Each row below holds a small network's activations on one input, seen along a few directions.
In each table, some parts of the input vary, and every possible input appears once, in random order.
Descriptions start from the smaller parts, as in this example, which fits no table here: one of 6 places along a line, together with either a single point or (one of 2 separate values, together with one of 5 places around a ring) or one of 11 places along a line.
Shared parts are said once, and a part with two or three values counts as separate values.
In the rows, 128 means zero.

Other details of the inputs vary at random and push rows far along three fixed directions, the same in every table; ignore that.

Table:
r1: [130 118  84 110 127 122 131 141 103 112 138 130 118]
r2: [152 116 155 140  89 124 111 131 140 168 108 143 155]
r3: [ 94 151 179 143 134 137 120  96 170 144 118 155 113]
r4: [106 136 210 104  94 129 110  91 149 126  97 146 100]
r5: [138 122  93 163 149 121 149 146 124 111 154 123 142]
r6: [160 123 136 149 102 108 105 144  95 163 119  75 167]
r7: [122 126  89 125 160 152 148 144 132 108 143 127 123]
r8: [158 124 166 105  37 102  89 151 126 138 114 111 112]
r9: [155 124 115 143 103 131 126 142 132  94 137 100 125]
r10: [ 96 150 140 101 150 153 139 112 153  73 135 118  68]
r11: [124 129 152 116 101 132 127 125 128  75 123 107 104]
r12: [120 136 151 137 101 126 127 123 137  76 135 100  97]
r13: [117 128 134 156 180 129 141 114 146 167 139 177 160]
r14: [127 121 150 146 144 121 131 127 142 161 124 165 159]
r15: [136 118  87 157 148 125 144 151 135 118 154 119 136]
r16: [137 138 126 128 139 114 124 135  92 127 121  78 131]
r17: [ 68 155 162 106 164 147 117  70 147 172 107 203 113]
r18: [136 124  87 126 131 136 137 126 116 130 131 138 144]
r19: [166 108 111 124  89 127 126 163 123 121 129 103 130]
r20: [147 121 118 110  99 109 134 134 108  96 128 116 122]
r21: [161 107 107 172 128 121 131 146 128 154 149 134 183]
r22: [139 117  78 127 136 118 138 139  91 123 142 142 141]
r23: [142 117 153 132  82 107 101 125 118 171 119 152 156]
r24: [146 143 166 127  86 115  95 129 113 143 101  68 126]
r25: [176 122 131 146  92 107 100 168 109 188 120  71 167]
r26: [141 105 129 142 137 121 127 138 140 190 123 166 169]
r27: [116 138  92 121 181 134 136 130  99 129 130  89 123]
r28: [ 91 148 174  88 130 136 121  96 156 150 110 164  98]
r29: [ 97 139 198 105 130 127 124  92 147 134 101 166 102]
r30: [108 121 118 142 185 137 141 124 150 174 133 179 160]
r31: [ 87 141  93  76 168 147 154 103 120  60 133 128  69]
r32: [128 128 111 115 132 133 141 137 130  55 143  95  84]
r33: [128 139 151 124  90 128 123 142 151  80 133  88  80]
r34: [117 123  85 157 187 154 148 125 136 162 138 170 172]
r35: [115 123  48 117 175 149 163 118  94  86 152 132 130]
Each input here is: one of 5 places around a ring, together with either a single point or one of 6 places along a line.
Q: The inputs of r23 and r22 match in every part but the place on the ring of 5. If r35 is changed in the same way as r23 into r22, which row does it become?
A: r20

Table:
r36: [152 122  65 138 110 128 129 154  97  93 143  81 123]
r37: [ 87 145 184 116 172 121 124  99 154 174 108 163 117]
r38: [139 112  49 103 120 137 141 147  98  91 139 122 111]
r39: [ 85 140  79 118 210 170 162  95 109  92 134 133 109]
r40: [152 123  89 132 108 135 136 161 107  54 143 107 112]
r41: [128 130  98 122 121 114 139 133  94  63 138  83  99]
r42: [113 131  85 122 161 152 148 115 103  79 131 106 114]
r43: [154 132 160 113  63 113 101 154 137 119 109  76 100]
r44: [146 118 140 154 108 122 128 150 138 158 134 157 159]
r45: [137 132 181 145  78 114 109 129 166 173 113 158 131]
r46: [176 116  95 133 110 116 128 162 112 132 141  86 156]
r47: [158 111 113 157 123 120 118 162 112 179 137 127 181]
r48: [182 100 126 157 102 115 117 167 126 185 116 109 190]
r49: [138 138 189 130  91 107  98 109 143 179 113 138 149]
r50: [105 140 243 103  78 118 100  87 190 135 115 152  94]
r51: [124 114  82  87 133 122 148 133  97  71 134 127  93]
r52: [104 137 104 110 166 158 148 107 111  75 125 106  95]
r53: [149 122  87 145 171 131 140 143 127 189 142 139 185]
r54: [138 129 219 118  77 115  97 122 154 158  87 114 124]
r55: [130 138 226 109  71  92  94 120 144 138  97 110  99]
r56: [171 107  98 146 109 126 130 158 105 127 128  88 158]
r57: [104 131 125 148 192 123 137 107 127 190 130 174 159]
r58: [ 95 120  98 123 181 139 159 116 137  78 158 141  97]
r59: [ 73 152 190 122 168 142 114  85 148 185 111 185 128]
r60: [144 116  79 162 170 122 148 144 122 137 146 165 162]
r61: [102 139 146 128 138 135 121 113 121 137 125 140 127]
r62: [ 80 129  64  86 196 164 161 111 103  92 141 172 103]
r63: [136 129 112 119 106 110 131 137  96  63 134  77  96]
r64: [167 114  87 143 106 121 123 171 115 137 135  87 144]
r65: [154 120  87 120 104 126 145 149 126  57 154  93 116]
r66: [ 87 133 148 125 168 152 146  94 163 124 121 172 119]
r67: [102 113 101 165 192 147 139 115 168 207 153 206 173]
r68: [166 111 131 150  92 113 109 162 110 160 131 112 166]
r69: [ 63 158 140  93 199 144 146  81 128  88 123 141  66]
r70: [ 81 154 175 123 161 140 112  85 159 190 108 176 117]
r71: [111 109  73 116 184 153 154 112 115 151 127 186 154]
r72: [168 106 120 159  76 109 115 165 148 153 136 127 159]
r73: [174 119  90 138  94 120 144 157 119  90 150 104 138]
r74: [102 112  93 146 186 154 151 128 141 136 162 172 147]
r75: [131 135 211 124  46 103  88 126 130 135 106 109 119]
r76: [142 105 119 122  91 137 137 141 133  49 140  87  98]
r77: [108 127 109 147 206 146 138 132 135 209 134 177 180]
r78: [117 144 205 131  69 108  87 107 151 170 100 133 119]
r79: [ 83 161 198  75 104 118 116  88 129  43 104  93  31]
r80: [160 116 144 137 111  98 118 158 127 159 120 108 147]
r81: [ 90 157 198  81  97 121 134  99 148  31 110 113  25]
r82: [ 87 143 171 143 186 153 134  79 170 182 105 221 147]
r83: [145 128  80 119 114 133 133 157 108  80 137  69  99]
r84: [133 131 120 146 134 120 125 115 124 171 136 142 171]
r85: [144 131 220 117  62  86  93 134 144 149  97 104 112]
r86: [175 118 128 139  94 108 115 154 124 164 131 103 167]
r87: [ 93 148  87 115 157 151 140 108 112  81 136 110  85]
r88: [154 108 143 149  87 114 117 162 142 142 136 136 157]
r89: [119 128 133  89 125 128 127 105 130 142 122 168 125]
r90: [ 87 156 131  97 150 149 130 104 133  92 121 113  68]
r91: [174 109 162 154  73 101  96 170 127 195 119 118 181]
r92: [ 94 133  80 138 194 158 157 100 110 118 135 141 139]
r93: [186  96  87 170  97 123 143 169 118 132 138 120 178]
r94: [ 72 148 187 131 173 146 122  66 154 187 100 188 138]
r95: [129 123  81 166 171 135 130 131 124 205 139 161 180]
r96: [149 120  50 149 178 137 149 138 102 153 157 129 177]
r97: [ 69 168 137  84 182 156 142  70 130  82 128 133  69]
r98: [151 130 162 148  79 115 102 136 156 154 113 151 134]
r99: [146 129 168 121  59 110  98 144 114 105 117  89 115]
r100: [143 128  55 126 165 140 151 139 100 102 155  99 138]
r101: [158 124  73 132 113 124 136 143  93  87 151  81 136]
r102: [109 151 149 120 149 140 133  96 154 119 125 172 115]
r103: [104 152 186  74  91 134 114 125 129  50 108  76  46]
r104: [159 112  81 131 123 136 142 157 101  89 131  74 132]
r105: [169  99 133 158  87  90 123 166 139 146 137 129 164]
Q: What do these inputs look like to the network?
A: one of 5 separate values, together with either a single point or one of 4 places along a line or one of 9 places along a line
Q: The inputs of r102 and r82 match in every part but the choice among 5 separate values. If r89 is changed in the same way as r102 into r82, which row does it become?
A: r71
Q: Start at r84 and move only the place on the line of 9, one step at a time. The first step leads to r101. Which rows follow, in order?
A: r49, r97, r96, r100, r86, r46, r53
Q: Change only the place on the line of 4 in r67. List by row number the other rows that result.
A: r45, r72, r98
Q: Change only the choice among 5 separate values in r74. List by row number the other rows that result.
A: r50, r58, r67, r76

Table:
r106: [159  94  68 112 139 108 159 171 127  69 158 110 112]
r107: [162  85  97 143  89 154 149 173 126  58 150 110 145]
r108: [103 156 208 104  51 100  85 136 115  83  95  58  51]
r109: [126 155  87 122 144 152 131 129 133 132 132  79 119]
r110: [153 116 161  47  37  86 103 127 112 113 104 139  89]
r111: [167 130 152 120  29 124 105 149 173  63 128  65  75]
r112: [ 93 132 130  81 199 126 137 110 118 160 134 125 115]
r113: [ 74 143 125 100 122 131 109  94 106 140 115 197  95]
r114: [102 142 168  84 161 115 148 113 155 113 112 151  70]
r115: [147 122 156 145  92  96 103  80 113 220 111 211 208]
r116: [147 128 179 142  72  97 121 108 143  64 126 105 113]
r117: [ 95 141 128  87 196 119 147 118 127 153 121 135 116]
r118: [153  91  48 115 153 123 175 176 124  68 189 127 131]
r119: [151 131 110 132 118 114 127 118  71  80 145  42 135]
r120: [188  77  73 171 127 139 122 181  78 196 131  87 229]
r121: [ 98 140 167 115 168 164 130 109 135 128  92 146 116]
r122: [105 117 187 124 121 153 127 111 169 108  97 159 109]
r123: [ 82 147 175 117 123 122  93 116 109 139 119  96  88]
r124: [109 154  79 144 197 169 157 112 164 146 138 151 117]
r125: [153 119 119 140  81 116 148 129 121  14 169  88 116]
r126: [206  73  96 136  28 119 103 169  84 174 104 147 206]
r127: [ 75 152 102 148 213 143 134 124 116 145 136 159 114]
r128: [148 118 238 143  66 114  83 134 147 228  64 133 184]
r129: [ 99 132 164 127 158 162 145 109 148 123  91 159 110]
r130: [ 86 158 110 140 217 136 156  75 106 136 131 135 151]
r131: [183  82 121 198  46  89 106 205 132 162 166 134 190]
r132: [144 135  29 126 161 163 136 144 101 115 163  49 131]
r133: [108 166 115 125 180 162 128 109 158 150 130 132 112]
r134: [154 119 180 131 143  86 110 147 151 241 113 173 180]
r135: [ 95 141  90 139 180 177 156 108 185 132 172 175 129]
r136: [117 141 164 142  93 109 115 146 131  96 113 112  74]
r137: [151 121 130 205 173 105 144 110 137 222 132 188 221]
r138: [161 128  24 165 189 129 167 141  68  70 166  85 162]
r139: [ 93 131 179 143 106 115 108 127 158 115 122 152  87]
r140: [ 94 163 121  69 108 160 115  75 143 126 113 167  81]
Q: What do these inputs look like to the network?
A: one of 5 separate values, together with either a single point or one of 6 places along a line
Q: The inputs of r119 and r123 match in every part but the choice among 5 separate values. If r116 is changed in the same way as r119 into r123, which row does it become?
A: r139
Q: Which other rows agree with r134 in the choice among 5 separate values? List them by row number.
A: r106, r110, r112, r114, r117, r118
Q: Change only the choice among 5 separate values in r128. List by row number the other rows that result.
A: r108, r109, r117, r130
Q: Start at r132 and move only the place on the line of 6, one step at a time. The first step leads to r109. Which rows follow, in order?
A: r133, r124, r111, r135
